Each row below holds a small network's activations on one input, seen along a few directions.
Each table varies a few parts of the input and shows all the possible inputs, shuffled.
Descriptions start from the smaller parts, as in this example, which fits no table here: line(6) and (point or ring(11) or (values(2) and ring(8))).
Shared parts are said once, and a part with two or three values counts as separate values.
In the rows, zero is written as 128.

Other details of the inputs shift rows strongly along two fixed directions, in all tables alike. That doesn't count.

Rows:
x1: [ 80 134 118 116 142 195 190  19 121  75 166 100 115 196 101 108  75]
x2: [118 146 140 143 170 164 142 113 149 108 188 102 130 179 109 119 143]
x3: [ 80 115 166 180 164  79 118 125 203 126 212  70 164 168 152  91 158]
x4: [ 79 117 167 116 161 152 132  69 103  49 170  93 150 168  87  55  78]
x5: [ 81 111 117 128 115 102 160 122 140  86 148 104 127 166 131  97  99]
x6: [163  79 106 116  78  60  89 229 127 213  37 206 109  20 178 174 173]
x7: [131 121 108 114  90  92 146 157 133 109 102 141 106 133 161 150 118]
x8: [167 132 162 199 154  85  35 194 132 188 149 128 161  82 159 109 182]
x9: [154 101 137 132 113 108  74 152  94 158  92 163 128  77 150 134 131]
x10: [175 142 179 183 164  85  51 204 146 171 151 131 162  81 157 116 194]
x11: [115 116 176 135 150 120  76 112 128  88 167  86 164 150 111  72 136]
x12: [156 124 137 144 110  66 121 185 179 189 116 150 124  90 198 182 181]
x13: [159 133 103  89  96 155 190 122 127 171  71 186  89  83 151 198 135]
x14: [133  96 104 108  90 110 106 138  97 128  76 162 105  98 146 136 115]
x15: [128 108 149 172 145  95 110 161 188 199 151 130 143  97 163 143 188]
x16: [154 137  77  63  74 175 201 102 113 182  47 177  88  80 121 199 116]
x17: [186 154 131 149 142 109  97 208 130 189 119 164 119  80 139 152 185]
x18: [134  99 131 183 108  42  65 196 165 170 136 118 134 115 202 136 170]
x19: [122 147 152 190 184 126  73 135 136 128 202  89 149 175 109  76 154]
x20: [166 114  99 147  77  72 110 187 146 231  79 175 115  51 205 202 171]
x21: [125 119  61  20  58 167 192  86  56  85  22 178  87 110  98 152  60]
x22: [148 126  85 111 114 158 165 161 117 201  81 179 106  80 113 173 143]
x23: [145 152 100  93 115 171 162 130  59 140  70 175 118  76  92 134  88]
x24: [118 141 205 201 201  97  30 148 170 112 234  41 204 165 121  44 184]
x25: [157 118 144  99 117 132 118 140  95 124  91 174 119  84 139 138 124]
x26: [103 132 124 156 162 167 125  99 137 122 191  97 133 186 106 106 130]
x27: [112 136  47  32  49 168 226  81  68  74  44 151  81 147  96 157  42]
x28: [144 116 230 238 201  85  50  97 230  60 165  51 186 169 145 176 135]
x29: [ 88 151 124 115 159 193 159  61 139  82 192  69 136 212  65  90 107]
x30: [108 172 129 119 159 171 140  87 111  79 177  77 140 190  62  74 106]
x31: [ 88 119 129  77 126 158 162  64 100  11 139 113 111 193 101  89  66]
x32: [ 74 149 120  95 124 158 194  38 138  55 168  65 135 207  99 104  77]
x33: [134 168  67  62 115 206 217  99  49 122  69 181  83 116  56 140  62]
Each input here is: point or (values(4) and ring(8)).
Change only the values(4) part in x19. List by row number the other rows that result. -> x17, x30, x33
Change only the values(4) part in x1. List by row number the other rows that result. -> x13, x15, x16

Rows:
x34: [135 151 104  35  94 212 201  49  29  43  42 162 107 118  62 144  16]
x35: [ 80 146 162 137 161 108 107 122 144  46 224  43 162 210  95  31 125]
x36: [183 124 151 156 143 117  63 178 132 171  91 147 148  76 124 166 169]
x37: [129  90 119 145 100  66  70 168 140 193  94 138 146  70 164 134 158]
x38: [ 78 133 176 163 201 166 145  68 179  97 249  59 160 200 114  73 141]
x39: [134 118 101  71 102 173 170 100 126 163  80 165 108  98 115 168 134]
x40: [172 139 109 133 116  94  85 213 142 197 114 141 125  97 131 139 193]
x41: [ 95 175 148 167 196 142 133 116 147  85 245  56 153 226  92  44 136]
x42: [110 134  72  51  72 186 244  62  71  34  63 168  63 162 114 166  14]
x43: [147 127 119 138 121  81  92 224 115 166 127 159 117  98 163 114 177]
x44: [ 95 127  94  15  77 202 244  34  73  81  61 161  96 125  84 138  46]
x45: [126  81 119 159 114  75  73 174 129 181 120 160 129  85 173 123 154]
x46: [157 144 128 165 124  90 132 171 172 177 126 139 122 112 173 200 160]
x47: [128 142  80 127 102 167 167 108  94 178  94 160 111 100 120 153 104]
x48: [105 133 202 168 195 136  73  79 122  32 217  76 159 190 117  46 108]
x49: [129 115  75 104  86 157 138 106  97 169  67 146 109 104 111 155 108]
x50: [136  86 155 135 124  97 112 165 147 181 131 161 119  85 176 131 176]
x51: [ 79 124 170 163 157  91 121  82 188  21 199  37 164 220 136  86 110]
x52: [179 151 154 175 162 123  88 171 134 181 112 155 135  73 129 158 160]
x53: [162 119 123 155 111  79 104 169 179 162 101 126 127 111 167 193 171]
Describe the family of inputs behind these rows. -> line(4) and values(5)
Changing only the values(5) part turns x42 into x45. The same change can be made to x46. Which row results? -> x47
Change only the values(5) part in x44. List by row number the other rows that result. -> x34, x35, x37, x51
Change only the line(4) part in x52. List by row number the other rows that result. -> x34, x36, x48
